These are the activations of a small neural network, seen along a few directions. Each row is one input.
Each table varies a few parts of the input and shows all the possible inputs, shuffled.
Descriptions start from the smaller parts, as in this example, which fits no table here: one of 6 places along a line, together with either a single point or one of 9 places around a ring or (one of 2 separate values, together with one of 5 places around a ring).
Shared parts are said once, and a part with two or three values counts as separate values.
In the rows, zero is written as 100.

Other details of the inputs shift rows strongly along two fixed directions, in all tables alike. That doesn't count.

A family of inputs:
r1: [130,125,133,123,76,52,130,161,79,62,69]
r2: [147,78,111,103,77,80,34,51,22,97,81]
r3: [38,100,51,106,116,109,120,59,140,91,136]
r4: [137,95,119,62,73,77,32,61,24,77,103]
r5: [44,106,54,126,122,123,98,73,142,82,146]
r6: [142,78,115,71,83,95,35,57,16,97,77]
r7: [153,140,151,100,91,76,179,152,142,151,81]
r8: [49,65,92,132,102,67,66,110,90,65,84]
r9: [34,72,44,84,123,162,111,80,132,105,116]
r10: [38,86,67,129,130,119,85,80,152,109,134]
r11: [163,142,135,106,93,96,193,140,123,143,67]
r12: [170,164,144,101,95,99,170,166,131,113,101]
r13: [15,72,45,151,130,114,110,106,124,61,88]
r14: [33,86,70,98,136,134,85,86,146,108,131]
r15: [162,144,155,104,102,96,155,171,140,139,90]
r16: [71,111,78,72,103,136,137,115,141,98,127]
r17: [148,75,111,88,83,88,33,57,21,94,80]
r18: [126,59,125,45,63,79,28,74,34,108,89]
Each input here is: one of 3 separate values, together with either a single point or one of 5 places along a line.
Changing only the choice among 3 separate values turns r1 into r8. The same change can be made to r4. Which row results?
> r14
Start at r9 and move only the place on the line of 5, one step at a time. The first step leads to r6. Which rows follow, in order?
> r17, r2, r11
Change only the choice among 3 separate values in r2. List by row number the other rows that result.
> r5, r10

A family of inputs:
r19: [182,86,144,78,72,96,98,88,67,131,89]
r20: [65,85,74,85,105,115,34,51,115,99,127]
r21: [40,87,71,123,115,72,63,66,84,51,120]
r22: [101,119,101,95,122,132,180,117,150,139,101]
r23: [82,147,113,151,108,105,157,135,180,106,106]
r24: [159,100,130,90,54,77,100,122,25,94,57]
r25: [160,99,157,67,82,67,68,142,50,75,70]
r26: [54,84,53,67,103,101,77,43,90,73,113]
r27: [174,82,147,83,93,90,76,124,45,105,44]
r28: [60,59,85,85,101,107,53,48,111,102,143]
r29: [47,81,61,74,109,114,84,49,96,77,136]
r30: [48,50,66,113,114,121,62,71,81,81,82]
r31: [46,79,75,69,104,97,69,51,92,79,138]
r32: [32,82,74,134,124,77,65,64,100,73,111]
r33: [171,121,155,79,84,92,69,98,39,148,86]
r34: [71,118,116,117,114,111,153,168,156,104,85]
r35: [74,92,58,81,102,127,46,50,103,75,132]
r36: [121,132,93,104,119,151,151,121,168,139,100]
r37: [101,111,78,112,99,129,172,155,147,114,100]
r38: [86,142,97,76,109,102,172,132,161,107,107]
r39: [178,99,145,117,88,35,76,105,58,124,76]
r40: [116,118,90,147,135,101,162,135,160,128,104]
r41: [164,84,159,82,94,77,68,128,50,112,48]
r42: [100,102,85,120,103,129,167,150,154,134,89]
r43: [191,95,142,67,64,90,96,92,50,111,97]
r44: [79,132,105,152,139,98,173,139,159,119,88]
r45: [85,113,119,104,134,119,141,170,164,107,90]
r46: [69,83,66,97,123,146,52,44,77,120,124]
r47: [43,53,65,100,87,94,50,79,100,94,115]
r48: [99,152,102,143,100,113,163,132,157,83,110]
r49: [70,66,70,80,98,119,65,48,98,79,148]
r50: [167,116,156,126,63,57,77,91,57,110,62]
r51: [92,151,116,102,124,135,142,140,152,143,128]
r52: [172,106,148,110,81,25,71,114,63,108,88]
r53: [45,61,59,93,83,95,56,84,95,73,127]
r54: [61,66,53,79,112,113,77,31,91,104,93]
r55: [175,136,144,68,73,94,77,107,32,109,103]
r56: [27,64,73,108,90,95,57,78,87,85,104]
r57: [146,103,154,80,62,58,80,139,42,72,66]
r58: [102,125,114,90,104,120,162,137,170,112,142]
r59: [106,145,95,148,107,123,167,126,152,94,100]
r60: [37,71,58,103,87,106,70,78,74,62,109]
r61: [69,130,102,113,93,107,166,167,145,95,103]
r62: [98,152,97,93,113,132,149,142,184,110,130]
r63: [167,137,153,65,72,82,68,112,39,111,109]
r64: [163,100,156,65,75,67,95,88,49,136,74]
r65: [55,69,63,138,126,95,70,49,79,80,94]
r66: [74,115,105,127,106,117,166,153,145,132,81]
r67: [102,134,81,83,117,125,184,120,149,116,92]
r68: [44,54,58,116,98,117,70,66,75,94,89]
r69: [163,131,154,112,52,48,77,104,57,75,85]
r70: [80,125,101,112,110,122,166,167,143,81,90]
r71: [154,125,137,111,81,49,103,114,44,71,76]
r72: [55,74,55,78,116,125,89,42,91,89,126]
r73: [96,137,91,142,131,107,178,138,136,92,93]
r74: [175,92,140,75,91,89,80,130,38,85,54]
r75: [84,134,103,83,113,102,168,127,166,128,95]
r76: [76,70,48,127,125,89,62,56,89,76,126]
r77: [174,114,142,103,76,26,76,118,58,88,100]
r78: [65,77,66,144,103,111,60,37,95,83,101]
r79: [99,111,112,106,121,135,169,126,180,149,123]
r80: [37,53,77,112,115,108,54,75,87,88,85]
r81: [49,46,61,107,96,104,55,70,95,110,104]
r82: [110,151,94,101,128,158,160,133,135,132,123]
r83: [182,113,133,106,77,38,83,113,51,86,94]
r84: [195,120,130,67,69,98,76,94,54,108,81]
r85: [48,60,59,105,111,120,67,77,74,61,92]
r86: [45,72,81,76,107,97,64,46,97,100,127]
r87: [71,77,70,91,113,125,39,42,109,114,115]
r88: [50,69,64,78,113,99,70,35,97,111,95]
r89: [167,99,147,70,83,78,76,136,43,73,64]
r90: [53,61,50,95,84,106,63,79,88,71,121]
Changing only one part turns r50 into r48. The same change can be made to r81. Which row results?
> r90
What do these inputs look like to the network?
> one of 6 places around a ring, together with either one of 3 separate values or one of 4 places along a line or one of 5 places along a line
Change only the choice among 3 separate values in r65. List by row number the other rows that result.
> r40, r78
Change only the place on the line of 5 in r29. List by row number the other rows that result.
> r26, r35, r49, r55
Change only the place on the line of 4 in r56. List by row number the other rows that result.
> r34, r45, r47

A family of inputs:
r91: [62,75,68,120,99,100,60,86,98,74,116]
r92: [93,107,100,102,108,96,92,111,101,80,110]
r93: [131,103,109,104,82,47,79,58,65,94,88]
r94: [133,106,121,79,85,83,57,88,58,88,103]
r95: [62,90,64,114,129,137,105,79,119,110,104]
r96: [96,107,87,102,108,124,108,99,135,109,130]
r97: [110,90,118,99,99,85,106,112,93,113,78]
r98: [71,97,88,129,129,112,103,108,136,101,108]
r99: [124,147,111,95,111,128,175,148,136,113,90]
r100: [141,92,121,70,72,89,94,93,77,117,95]
r101: [102,118,109,78,100,104,131,122,117,110,101]
r102: [117,80,107,98,96,84,32,63,55,103,100]
r103: [111,103,115,107,79,86,108,128,100,96,89]
r104: [63,70,58,115,98,113,79,79,85,75,97]
r105: [110,95,110,100,78,84,117,129,96,101,84]
r106: [113,99,89,92,97,127,113,87,100,108,103]
r107: [92,100,94,91,98,118,108,94,127,112,121]
r108: [153,132,149,73,78,83,113,129,83,110,87]
r109: [77,105,80,104,117,121,125,109,111,82,98]
r110: [102,123,93,128,99,81,105,79,103,87,126]
r111: [98,89,94,114,111,108,100,94,88,99,78]
r112: [55,81,79,88,109,100,92,89,101,81,109]
r113: [124,122,137,114,104,94,143,147,128,122,79]
r114: [76,102,94,107,118,115,105,99,129,121,109]
r115: [118,94,125,80,80,71,66,96,54,80,90]
r116: [63,77,80,97,114,109,84,74,106,116,107]
What do these inputs look like to the network?
> either one of 2 separate values or (one of 4 places along a line, together with one of 6 places around a ring)
Change only the place on the ring of 6 in r105. List by row number the other rows that result.
> r97, r100, r101, r112, r116

A family of inputs:
r117: [102,133,117,144,119,87,156,152,149,107,88]
r118: [35,67,65,122,104,78,47,66,95,60,120]
r119: [152,111,137,108,68,43,85,106,41,75,73]
r120: [71,93,66,82,110,119,76,42,103,98,137]
r121: [60,98,63,82,115,131,76,57,122,92,148]
r122: [124,139,118,100,121,123,155,123,155,145,114]
r123: [162,90,141,60,61,79,70,117,23,91,63]
r124: [108,132,108,152,111,93,162,148,145,105,89]
r125: [163,88,139,64,62,75,80,105,22,98,53]
r126: [92,146,107,134,113,99,173,168,159,85,108]
r127: [65,85,74,80,105,115,63,52,112,105,143]
r128: [103,112,115,104,119,126,161,155,142,131,73]
r129: [38,52,49,108,120,136,75,65,102,96,97]
r130: [36,48,62,83,105,118,56,73,91,86,106]
r131: [189,105,140,78,68,77,66,69,39,126,89]
Changing only one part turns r124 into r129. The same change can be made to r118. Which row results?
> r130
What do these inputs look like to the network?
> one of 3 separate values, together with one of 5 places around a ring
Change only the choice among 3 separate values in r120. List by row number the other rows that result.
> r119, r125
Change only the choice among 3 separate values in r128. List by row number the other rows that result.
> r117, r122

A family of inputs:
r132: [138,80,113,99,72,71,43,45,33,101,95]
r133: [141,95,118,119,74,59,75,81,57,89,80]
r134: [101,101,111,95,109,106,97,98,118,125,91]
r135: [78,115,108,89,109,117,143,128,136,115,100]
r136: [33,86,56,96,133,122,114,89,121,91,110]
r137: [60,99,81,81,105,117,96,84,129,101,125]
r138: [150,87,115,81,73,104,69,88,49,102,76]
r139: [162,132,124,97,82,115,140,135,112,117,92]
r140: [108,87,114,88,84,88,48,93,48,92,84]
r141: [83,110,110,111,120,112,124,114,136,126,99]
r142: [55,101,58,84,123,122,106,73,144,90,140]
r143: [116,49,109,74,56,67,61,102,68,103,98]
r144: [143,135,150,106,94,87,133,133,116,132,97]
r145: [97,103,95,101,118,115,109,121,95,99,90]
r146: [145,121,116,106,91,101,127,103,115,126,95]
r147: [99,104,93,123,105,102,117,97,102,117,88]
r148: [86,115,103,79,107,121,139,125,144,118,97]
r149: [133,86,116,104,85,45,37,61,43,73,96]
r150: [90,76,88,111,102,105,78,61,81,108,97]
r151: [82,111,106,87,97,103,113,104,114,104,117]
r152: [73,72,94,101,101,82,35,56,62,99,93]
r153: [33,106,71,102,114,114,112,96,137,94,129]
r154: [82,101,76,103,126,110,91,67,134,105,132]
r155: [94,115,111,115,104,88,99,103,111,114,108]
r156: [134,119,123,92,85,62,111,115,87,77,97]
r157: [156,119,135,90,110,98,136,129,109,134,72]
r158: [137,121,111,83,79,104,137,110,110,113,97]
r159: [111,106,109,96,119,123,126,130,106,107,92]
r160: [95,119,107,105,113,112,119,108,147,126,113]
r161: [97,111,89,90,102,129,153,115,137,117,95]
r162: [132,40,116,92,60,54,30,83,51,113,93]
r163: [156,119,131,81,105,115,133,145,101,118,75]
r164: [135,93,115,95,86,53,35,54,36,91,104]
r165: [78,96,93,102,96,102,61,90,83,87,115]
r166: [44,103,53,112,109,120,125,84,132,91,125]
r167: [153,147,130,102,97,92,136,147,106,103,104]
r168: [87,88,82,109,104,88,58,80,85,58,118]
r169: [43,87,67,96,125,146,89,94,140,100,116]
r170: [98,97,91,123,98,110,114,120,101,83,83]
r171: [148,120,139,100,113,94,143,134,104,132,76]
r172: [96,83,87,102,75,75,74,70,65,68,96]
r173: [38,81,62,89,134,129,114,84,123,95,115]
r174: [151,130,125,121,80,91,138,147,102,91,82]
r175: [137,95,112,99,75,93,77,99,42,96,76]
r176: [76,76,79,104,89,92,89,80,79,74,87]
r177: [77,109,101,117,113,113,121,141,133,89,90]
r178: [124,91,133,106,86,60,67,99,65,96,67]
r179: [90,93,97,120,126,91,113,108,112,96,83]
r180: [81,76,89,91,106,85,88,90,76,74,83]
r181: [104,98,94,93,104,104,69,80,84,83,127]
r182: [93,108,109,114,97,96,94,124,108,81,103]
r183: [93,76,92,109,91,114,120,153,145,116,116]
r184: [107,114,127,95,90,81,129,140,108,95,74]
r185: [77,70,73,90,84,93,61,54,49,84,94]
r186: [158,138,140,104,102,81,135,122,112,122,105]
r187: [134,128,114,123,91,88,130,112,104,120,93]
r188: [74,83,70,110,115,126,99,68,123,115,103]
r189: [98,110,112,99,99,113,95,113,106,101,115]
r190: [88,88,83,107,102,129,99,93,95,99,102]
r191: [131,129,122,82,95,89,134,116,107,103,113]
r192: [106,110,108,89,98,118,92,110,114,105,112]
r193: [119,102,106,77,82,66,67,74,53,81,109]
r194: [85,86,84,71,115,116,105,88,103,102,96]
r195: [85,86,105,92,80,69,61,82,70,71,100]
r196: [84,107,108,125,107,83,101,108,123,96,103]
r197: [142,123,129,89,82,102,158,133,99,120,79]
r198: [59,80,70,114,129,117,95,106,110,73,96]
r199: [93,78,108,86,93,105,48,83,62,93,96]
r200: [64,94,69,100,101,118,112,74,115,94,124]
r201: [42,80,57,140,124,114,106,80,132,89,102]
r202: [90,83,92,105,119,90,77,78,76,105,89]
r203: [52,104,52,127,115,135,110,93,130,89,126]
r204: [81,102,71,94,120,128,88,84,128,89,135]
r205: [56,84,56,115,110,135,84,68,110,86,131]
r206: [127,131,139,84,85,86,140,147,100,117,75]
Changing only one part turns r197 into r150. The same change can be made to r176. Which row results?
> r201
Changing only one part turns r202 into r145. The same change can be made to r187. Which row results?
> r203
What do these inputs look like to the network?
> one of 3 separate values, together with either a single point or (one of 4 places along a line, together with one of 6 places around a ring)
Change only the place on the ring of 6 in r168. List by row number the other rows that result.
> r170, r174, r177, r182, r198
Start at r194 and move only the place on the line of 4, one step at a time. The first step leads to r173. Which rows follow, in order?
> r136, r180
Change only the choice among 3 separate values in r189. List by row number the other rows that result.
> r144, r151
